A small network was shown many inputs. Here are its activations along a few directions, one row for each input.
In each table, some parts of the input vary, and every possible input appears once, in random order.
Descriptions start from the smaller parts, as in this example, which fits no table here: values(2) and (point or line(11) or (line(4) and ring(5))).
Shared parts are said once, and a part with two or three values counts as separate values.

Other details of the inputs shift rows strongly along two fixed directions, in all tables alike. That doesn't count.
These rows show it; all are for the same input, with only those details redrawn:
[  0  -3   3   7   2  -2  11  -1  -5   1   3  11  11 -14  -1   2]
[ 57  66 -73 -51  -5   1 -26 -96 -29 -21 -16 -21 -19 -36   8  67]
[ 19  -8  -4 -38  15   3 -42  19  37 -27  53  -8  58  51  -4  52]

A family of inputs:
r1: [ -6  -9 -11  -6  13  -4   1   5   3  26   4  17 -18  -4  -1  -5]
r2: [  6   8  -1   7  17 -18  -1   2   2  24   1  23  -1  -4   0  -7]
r3: [ -8  22  11  12  10  -1   5  -7   1  -2  25  -3 -14  -2  -1 -21]
r4: [-15  23   3   0 -10 -12   4  -4  -3   5   2  13  -2  15   3 -22]
r5: [ 16   3  -2   9   7 -15   7  15  -4  14  -5  16   7 -10   7   2]
r6: [  8   2   8  10  -7  -1  19  16  -5 -23   9 -20 -11 -10   5  -6]
r7: [-19 -17   9   1   8   1 -14 -14   8   4   1  15 -17 -11  -1  -5]
r8: [  0  -1   6   4  -4   3   5  15  -6 -11  11 -16 -26  -7   0 -12]
r9: [  9 -12   1  24  -5   1   7   9  -1   5 -23 -31   4   0   7   0]
r10: [ -7   1   1  -7 -26  -9   4  17  -9  -4 -12   0 -15   9   3 -11]
r11: [  8   8   1 -35  -3  -7 -33  34  26 -33  42 -11  50  74   6  31]
r12: [-13  -2   9  13  12  -1  -7 -21   6  -1   7  21   1 -10  -2  -6]
r13: [  1  -6   1  -5  13 -14  -9   8   4  29  -3  18 -18  -4   3  -3]
r14: [ -2 -20   1  -2  -6   1   2   6  -3   5  -3   6 -10 -12  -6   4]
r15: [  7 -16   3   2  -8  -2  17   8  -3  -6  -7   1   4 -17  -1  10]
r16: [ -1   5 -11   6  16  -8   9   1   2  21   9  25   1  -3  -3  -7]
r17: [ -5   6   9  -3 -11  13  14  -8 -15  -2 -12  -3  19   8  -6 -20]
r18: [  0  -3   3   7   2  -2  11  -1  -5   1   3  11  11 -14  -1   2]
r19: [-14  11   8  -5  -4  10   2 -20  -3   9  -4   5  14  13 -13 -31]
r20: [  4  -9  10  -7 -22  12  21   2 -12  -9 -21 -13  13   7  -7 -10]
r21: [-20   9   3 -13 -11 -11  -5   3  -1   9  -4   6 -19  13   1 -22]
r22: [-18  -2   7 -17  -8  12  -5 -13  -1  13 -11  -1  -4  10 -17 -30]
r23: [-14  -6   8   9  -6  15  -3   5  -3 -15 -16 -15 -17   4  -5  -5]
r24: [ 16   8   6 -23  14   5 -31  28  32 -38  64 -26  37  54   3  30]
r25: [  8   1 -12   7   6  -4  17  12  -5  12   2  17   7  -9   4   3]
r26: [ 13 -12  -2   1  -3 -12  -1  21   0  18 -12  11 -14 -10   4   5]
r27: [ 57  69 -71 -27  -4   6 -31 -94 -27  -6 -33 -52 -23 -20  16  55]
r28: [-12  -7   0  10   9   4 -16  -6   9  26 -10 -20 -14   5   0 -17]
r29: [  1 -15  -3  17  -3   4  -8   8   0  14 -19 -27 -10   3   1  -7]
r30: [ 23 -10  -2   5  -3 -14  13  25   0   8 -15   7   1 -14   8   9]
r31: [ -7   7   3  24  10   2  -7 -13   6  25  -5 -14   2   9   1 -16]
r32: [ -5  -7  10  14   3   2   3  -8  -1 -11   1  13   7 -17   6   4]
r33: [-15  11  10  19   0  15   8  -2  -5 -16  -9  -9   2   4   6  -5]
r34: [-14   7   8  -2  10   1  -5   1   1   2  18  -9 -30  -3  -2 -22]
r35: [ -5 -11   7 -12 -21  13   4   0 -11   1 -18  -9  -1   8 -15 -18]
r36: [ -9   1   2   6  12  -5   2 -13   2  11   9  19   4  -7  -8  -8]
r37: [-27   3   9   4   6  15 -12  -8   6  -1  -9  -7 -22   6  -7 -17]
r38: [-14 -13   2  -6   8  -1  -5  -7   3  16   4  13 -14  -8  -7  -6]
r39: [  2 -21  11  11  -7   1   9   2   2 -18 -10   3   1 -20   6  11]
r40: [ 15 -12 -12   3  -3  -4  23  22  -1   6  -8   7   2 -12   5  10]
r41: [ -6 -24   8   6  -6   3  -6  -1   1  -8  -6   7 -13 -15   1   6]
r42: [ 15  -5   0 -41 -12  -8 -29  44  31 -42  33 -21  46  72   6  39]
r43: [ -7  -4  11  15  -9  12  14   6  -3 -25 -20 -19  -4   1   4   1]
r44: [-24  17  11  17   6  14  -2 -14   5  -4  -2  -1  -5   9  -2 -15]
r45: [  6 -15 -12  -2  -2  -2   8  19  -1  15  -3  11 -13  -8   0   5]
What is each input in this table made of? -> ring(5) and (line(4) or values(5))
Changing only the ring(5) part turns r34 into r8. The same change can be made to r38. Which row results? -> r14
Change only the line(4) part in r18. List by row number the other rows that result. -> r5, r25, r32
A walk changes only the ring(5) part. It starts at r16 and steps to r25. List the rest of the walk in order. -> r40, r45, r1
Change only the values(5) part in r22. List by row number the other rows that result. -> r21, r28, r34, r37

A family of inputs:
r46: [ -4  18  -4  -7  -7   4  -3 -16  -6  -9  -6  -6  -8   4   0  -4]
r47: [  2   9 -11 -14  -7   1  -5 -12  -5   5  -8  -6 -12   3  -3  -2]
r48: [  3  15  -7   2   7   0  -1 -18  -2  -3   6  -1  -5 -10   2   5]
r49: [  4  11  -9  -4   6  -5  -6 -15  -2   2   5   5  -9  -8   2   6]
r50: [  5   3  -9  -8   2   3  -5 -19  -3   8  -6   1  -2  -7  -4   4]
r51: [ -3  13  -4  -4  -7   7  -4 -18  -6  -8 -12 -11  -5   4  -1  -2]
r52: [ 15   1 -12  -9  -5  -1   4  -8  -8   3 -11  -1   3  -9   1  11]
r53: [ 10   9  -9  -9  -6  -2   8 -10 -10  -7  -2   4   4 -10   1   8]
r54: [-39 -18  39  36  -9   1  38  26 -11  14 -11  16  -6 -10  -7 -60]
r55: [  0  10 -11 -10  -6   0  -7 -12  -4   4 -11  -5 -15   2   1  -1]
r56: [-24 -55  51  28  13  -8  14  93  36   4  42  21  43  38  -3 -21]
r57: [  3   9  -6   3   3   3  -5 -21  -3  -2  -3  -3  -1  -8   1   6]
r58: [  0  14  -4  -1  -5   6  -5 -18  -6  -8 -10 -16  -5   3   0  -1]
r59: [-34 -26  35  41  -5   0  29  28  -5  22 -19   8 -10  -8  -2 -51]
r60: [  5 -38  17 -18   5   6 -25  46  35 -31  37  -8  33  37  -2  35]
r61: [ 16   1 -11  -2  -3  -3   1  -6  -5   1 -11  -4   0 -10   5  14]
r62: [ 12 -25   8 -19  11  -6 -27  48  36 -11  38  -2  42  47   0  31]
r63: [ 10   5 -10  -2  -6   1   5 -11  -9  -7 -11  -1   4  -9   3  12]
r64: [-40 -18  40  43  -6  -1  36  29  -8  13 -10  13  -8  -9  -2 -57]
r65: [  1  13  -6  -1   4  -1  -4 -20  -3  -3   4   2  -3  -8   2   5]
r66: [  2  16  -5   2  -2   8  -3 -15  -6  -7  -7 -19  -7   2   1  -1]
r67: [ 12 -26  11 -13  13   1 -25  48  37 -13  37 -10  47  48   0  30]
r68: [  7 -22  12 -12   8   3 -22  39  33 -21  36  -7  50  46  -1  28]
r69: [  3   5 -12  -7   4  -3  -8 -14  -2   9  -5   7 -11  -7   0   6]
r70: [  3   9  -7   0  -1   5  -5 -11  -4   2 -10 -18 -11   2   2  -1]
r71: [ 16   8 -11  -5  -2  -9   3  -3  -5  -3   0   4  -4 -11   5  14]
r72: [ 12  11 -10  -2  -4  -5   6 -10  -8  -8  -2   1   0 -12   6  13]
r73: [ 11 -25   6 -27   8  -3 -26  45  33  -9  38   0  45  49  -4  29]
r74: [ 19   5 -15  -2   0  -8   3   1  -5   5  -6  -1  -7 -13   5  14]
r75: [ -3  -2  -2  -6  -9  11  -7 -11  -4 -18  -8 -19 -24  -6  -1   5]
r76: [  2  16  -7 -13  -7   1  -3 -13  -7  -2  -3  -3 -11   1  -3  -6]
r77: [  7   6 -10   2   8   2  -7 -16   0   7  -4  -6  -7  -9   1   7]
r78: [-34 -25  36  52   5   2  35  26  -4  21  -8  18  -2 -20  -3 -47]
r79: [  3  10  -9 -11   3  -2  -3 -17  -4   4   3   9  -7  -8  -3   2]
r80: [ 12   5 -10  -5  -6   2   6 -12 -10  -6  -8  -2   7  -9   0  10]
r81: [  9 -24   7 -24   9  -4 -28  47  35 -11  36   2  42  50  -2  31]
r82: [  3   4  -9  -4   3   2  -7 -18  -1   7  -9   2  -5  -6  -1   6]
r83: [  6  13 -11  -1   9  -3  -3 -14  -2   3   6   2 -11 -10   2   6]
r84: [ 13   7 -12 -12  -4  -6   6  -5  -9  -1  -1   7  -1 -10   1   9]
r85: [  7   7 -13  -1   9  -3  -7 -11  -1   9   0  -1 -12  -9   2   7]
r86: [  2  10 -10  -6  -5  -1  -8 -11  -5   4  -9 -10 -15   1   2   0]
r87: [  4  10 -11  -4  -1   0  -6  -6  -4   5  -5 -13 -16   2   3   0]
r88: [-34 -27  33  34  -8   2  33  26  -7  23 -18  11  -7  -8  -7 -54]
r89: [  6   5  -9  -1   5   0 -10 -18   0   6  -6  -3  -5  -7   1   7]
r90: [  0  -6  -3  -4   1   7  -9 -16   0 -11  -1  -5 -18 -18  -1  12]
r91: [-36 -22  36  38   0  -1  38  22  -8  20  -4  28  -1 -20  -6 -51]
r92: [  1  11  -9  -7   4  -3  -4 -16  -3   3   1  11 -10  -8   0   4]
r93: [ 12   8 -12  -9  -3  -8   4  -4  -7  -2  -4   9  -5 -10   4  12]
r94: [  2  16  -6  -7  -4  -1  -6 -12  -6  -3  -3  -7 -14   1   2  -3]
r95: [  5   5 -12 -12   3  -2  -7 -16  -3  10  -2   6  -7  -6  -3   6]
r96: [-21 -30  26  36  -6  -5  37  32  -9  22 -21  22  -2 -20   0 -35]
r97: [  9 -22  13  -8  11   4 -20  43  34 -20  40 -10  49  47  -1  28]
r98: [ -1  13  -6  -5   3   1  -3 -20  -4  -3   0   6  -3  -7   0   4]
r99: [  1  21  -5  -2  -2   4  -1 -15  -7  -9  -1 -15 -10   1   2  -3]
r100: [  3  18  -8  -5  -1   1  -3 -10  -6  -2  -1 -11 -16   1   3  -3]
r101: [ -1  16  -7 -10  -6   0  -5 -12  -5  -3  -6  -2 -14   3   0  -4]
r102: [ 14  12 -11   0  -1  -4   8  -7  -7  -8   2  -3   0 -12   6  13]
r103: [ -1  12  -4  -7  -8   8  -2 -19  -7  -7  -9 -12  -1   4  -5  -4]
r104: [  1   9  -6  -1   1   5  -4 -22  -4  -2  -6   1   0  -6  -1   5]
r105: [  0   8  -8  -7  -6   4  -7 -16  -4   1 -16 -10  -9   3  -1  -1]
r106: [  2   8  -6  -4   0   6  -2 -22  -6   0  -4   0   3  -7  -4   2]
r107: [  5   5 -11  -3   6  -5  -9 -13  -1   9  -2   2 -11  -8   2   7]
r108: [-29 -25  32  41  -6  -7  46  33 -11  14 -12  29   0 -23   1 -42]
Changing only one part turns r57 into r68. The same change can be made to r48. Which row results? -> r102
Changing only one part turns r65 into r64. The same change can be made to r90. Which row results? -> r75
What is each input in this table made of? -> values(3) and (point or (line(4) and ring(5)))
Change only the line(4) part in r84. List by row number the other rows that result. -> r56, r71, r93
Change only the ring(5) part in r64. List by row number the other rows that result. -> r58, r59, r86, r94
Change only the line(4) part in r74. List by row number the other rows that result. -> r62, r73, r81
